Each row below is a small network's average activation on inputs in which a field has the value named, seen along a few directions.
Values that are neighbours, or in one group, have similar rows; names and order tell nothing.

Other fields vary at random and push rows far along two fixed directions, the same in every table; ignore that.

Dev, 16 values:
d11: [  2 -14  -7   4  -1   7  -4 -15   3 -15  -7]
d16: [-10  45   4  -6 -20   6 -22 -10 -31  11  24]
d1: [ 23 -16   7  12  -8  20 -10 -16  -3  16 -19]
d2: [-17 -28  -3 -16  33 -53  45  75  56  -3 -10]
d12: [-25  44  18 -17 -25  -6  -3  10 -14   0  28]
d9: [-12  44  16 -13 -32   6 -14 -11 -25   1  20]
d6: [ 26 -11 -22  27  33  33 -14 -29 -13  15 -12]
d10: [ -4  -7  19 -15 -10 -25  25  32  24   1 -10]
d3: [  5  -5 -20  13  15  10  -6 -15  -7  -1   3]
d14: [  0  -4   0  11  26 -15   8  16  13  12  -6]
d4: [ -9  -5  15 -18 -18 -11  13  15   5 -14  -6]
d7: [ 19 -14  -1  12 -12  27 -20 -33 -15  -1 -10]
d8: [ 29 -48  -5  20  18  20   2 -24  11   5 -33]
d15: [-12 -27 -10  -7   9 -23  23  25  23 -19  -4]
d5: [-35  48 -10 -21 -35 -18  -7   3 -22 -38  56]
d13: [ 21  -2  -2  14  27  22 -15 -22  -4  29 -13]
Dev is arranged as a ring.
Question: Going along Dev from d16 by way of its neighbour d12, in what order are d1, d2, d6, d3 met?
Answer: d1, d3, d6, d2
Question: Which values are neighbours of d11? Give them in the order they are listed.
Answer: d8, d15
Question: What is the length, in steps, of the shortest route from d4 to d5?
Answer: 5

Kem, 13 values:
k8: [ -2  34  14 -10 -41  22 -41 -27 -30   2  20]
k6: [-40  60   0 -17 -60  -4 -24 -14 -57 -53  71]
k5: [ 10 -28   6  -5  46  -9  18  35  26  25 -23]
k10: [-31 -25  -7 -31 -16 -47  35  65  14 -30  17]
k9: [ 48 -11 -36  29   8  61 -34 -84 -17   7 -18]
k7: [ -5   1  -1   2  21 -17  20  43  29  13 -13]
k11: [  3 -10  -2  11  25 -24  11  25  28  21 -12]
k4: [-40  14  -3 -25 -19 -32   9  11   2 -44  18]
k13: [ 58  -9   4  38   2  64 -30 -76 -30  34 -44]
k12: [  5 -58  -1   3  26 -23  37  30  49 -19 -24]
k3: [-21  43  21 -15 -52  14 -19 -23 -35  -3  32]
k1: [-12  18   7  -9   8 -31   0  19   2  11  23]
k2: [ 27 -30  -3  28  52  26  17  -5  19  37 -46]
Kem is arranged as 3 separate groups.
Question: Which other values are in the same group as k4? Give them in the order they are listed.
Answer: k6, k10, k9, k12
Question: Which other values are in the same group as k1? Give them in the order they are listed.
Answer: k5, k7, k11, k2
